A small network was shown many inputs. Here are its activations along a few directions, one row for each input.
In each table, some parts of the input vary, and every possible input appears once, in random order.
A made-up example of a description, with smaller parts first: one of 3 separate values, together with either a single point or one of 11 places along a line or (one of 6 places along a line, together with one of 8 places around a ring).
Shared parts are said once, and a part with two or three values counts as separate values.
(in the rows, 128 means zero)

Other details of the inputs vary at random and push rows far along two fixed directions, the same in every table; ignore that.

A family of inputs:
r1: [111 163 123 107 126 172 179 140 163 152  63 172 110  95]
r2: [ 55  97 146 139 117 127 195 120 107  89  75 142  66 124]
r3: [ 99  93 148 110 137 105 142 101  92 143 136 107 152 184]
r4: [193 153 115 149 117 155  64 145 152 104 175 133 150  78]
r5: [199 130 129 118 127 136  64 103 116 134 196 102 198 126]
r6: [164 124 116 153 127 119  65 137 124 112 174 112 154 116]
r7: [169 144 128 100 123 122  90 114 126 141 185 128 193 149]
r8: [ 54 110 132 125 117 108 192 123 124  92  94 155  84 144]
r9: [121  99 141 137 125  88  97 115  99  96 187 106 149 181]
r10: [145 134 125 148 123 136  89 137 132 110 153 132 128 111]
r11: [148 129 129 127 134 137 127 122 129 152 122 117 143 108]
r12: [170 171 129 118 135 177 118 150 170 161 116 145 137  92]
r13: [168 145 119 111 138 102  88 128 125 164 180 113 190 156]
r14: [161 178 117 107 122 177 119 138 169 152 122 163 148  90]
r15: [ 94 159 111 136 119 160 166 151 172 107  78 182  83  86]
r16: [ 63 115 125 137 132  88 181 139 121 113  97 136  91 153]
r17: [ 72 107 149 120 136 129 206 114 102 148  57 127  90 135]
r18: [140  89 133 126 145  73 100  93  73 149 178  72 184 179]
r19: [ 71  94 140 140 131 100 150 126 110 103 117 121  99 169]
r20: [ 71  97 138 143 134  89 156 129 113 111 116 116  99 164]
r21: [129 100 119  67 125  97 172  93  95 133  98  97  83 183]
r22: [108  82 137 148 130  67  93 114  80 107 171  92 144 184]
r23: [ 73  93 140 118 128 135 186  90  98 127  80 119 110 131]
r24: [198 161 132 118 118 173  87 125 141 145 156 133 168  94]
r25: [139 166 110 158 124 189 142 172 185 118  72 161  76  33]
r26: [ 90  97 147 107 133 113 148  91  91 136 132 112 148 178]
r27: [ 92  86 141 149 134  72 124 120  91 114 143  99 119 168]
r28: [115 159 132 119 134 180 189 148 161 156  57 157  92  89]
r29: [184 154 109 152 122 163  63 147 156 108 164 135 142  73]
r30: [161 173 128 126 129 189 140 149 167 164  80 155 113  62]
r31: [198 164 130 110 121 169  81 130 153 144 173 134 180 109]
r32: [ 64 100 136 151 129  98 179 134 104 112  85 121  77 137]
r33: [ 78 103 148 114 128 137 182  97  96 136  85 129 113 139]
r34: [121  83 127 154 134  62  94 120  82 111 180  79 150 168]
r35: [108 152 119 151 128 153 160 167 167 120  84 153  79  93]
r36: [ 69  99 127 133 129  79 149 124 110 105 126 130 113 175]
r37: [190 128 135 123 134 122  56 117 111 155 188 101 193 149]
r38: [167 146 124 109 138 110  89 129 138 164 175 119 183 147]
r39: [213 154 116 128 130 154  56 128 144 153 176 118 190  97]
r40: [135 183 113 147 117 208 140 171 197 109  80 185  79  50]
r41: [133  82 107 102 124  55 131 107  95  98 142  92  73 199]
r42: [142 180 103 143 124 154 128 175 192 130 105 173 104  76]
Each input here is: one of 2 separate values, together with either a single point or (one of 4 places along a line, together with one of 5 places along a line).
Changing only the choice among 2 separate values turns r26 into r40. The same change can be made to r24. Which row results? -> r2
Change only the choice among 2 separate values in r4. List by row number the other rows that result. -> r5
Change only the place on the line of 4 in r12. List by row number the other rows that result. -> r11, r30, r38
Change only the place on the line of 4 in r36. List by row number the other rows that result. -> r6, r19, r22

A family of inputs:
r43: [188 131 122 142 130  92  24 126 118 123 237 108 209 157]
r44: [122 153 114 152 126 146 131 165 164 116 105 156  98  85]
r45: [168 165 120 143 122 164  91 153 168 120 149 149 141  84]
r46: [146 159 118  92 129 143 140 136 153 154 114 147 123 132]
r47: [206 125 122 123 129 109  35 109 108 133 222  92 202 151]
r48: [151 109 123 150 138  67  52 129 106 113 214  89 175 174]
r49: [ 69  96 143 131 130 108 160 106  99 121 114 124 130 151]
r50: [ 80 112 129 141 126 129 180 139 132 108  68 138  58 116]
r51: [118 108 139 134 126 106 114 118 105 112 158 113 140 159]
r52: [113 118 137 132 131 128 125 117 121 126 139 126 143 135]
r53: [ 84  88 151 123 137 107 163  98  80 136 113 104 136 162]
r54: [ 78 142 119  95 122 138 220 138 156 129  45 167  61 130]
r55: [155 174 122  98 129 166 157 140 167 170  86 157 117 104]
r56: [ 57  87 148 126 129 113 183 100  91 118  93 121 108 159]
r57: [ 72 121 142 129 129 150 196 123 123 140  64 144 105 102]
r58: [193 178 118 133 119 196  93 151 175 139 123 151 134  58]
r59: [103  58 140 121 130  42 105  79  50 103 194  72 159 215]
r60: [185 146 129 126 130 158  91 129 136 150 145 122 161  99]
r61: [188 183 120 138 128 199  99 154 179 155 126 152 155  52]
r62: [ 79  91 134 145 131  83 145 123  98 104 126 110 104 168]
r63: [155 149 127 121 125 174 141 130 143 147 100 135 122  76]
r64: [ 90 123 113 109 131  92 176 139 136 127  87 135  77 170]
r65: [ 87  84 125 135 129  80 151 114  94 102 122 106  95 163]
r66: [185 172 119 134 117 182  98 156 172 127 128 152 121  70]
What is each input in this table made of? -> one of 4 places along a line, together with either a single point or one of 5 places along a line
Changing only the place on the line of 4 turns r57 into r43. The same change can be made to r53. Which row results? -> r51
Which other rows agree with r44 in the place on the line of 4? List them by row number. -> r48, r50, r62, r64, r65
Which other rows agree with r58 in the place on the line of 4? List them by row number. -> r46, r47, r49, r52, r56
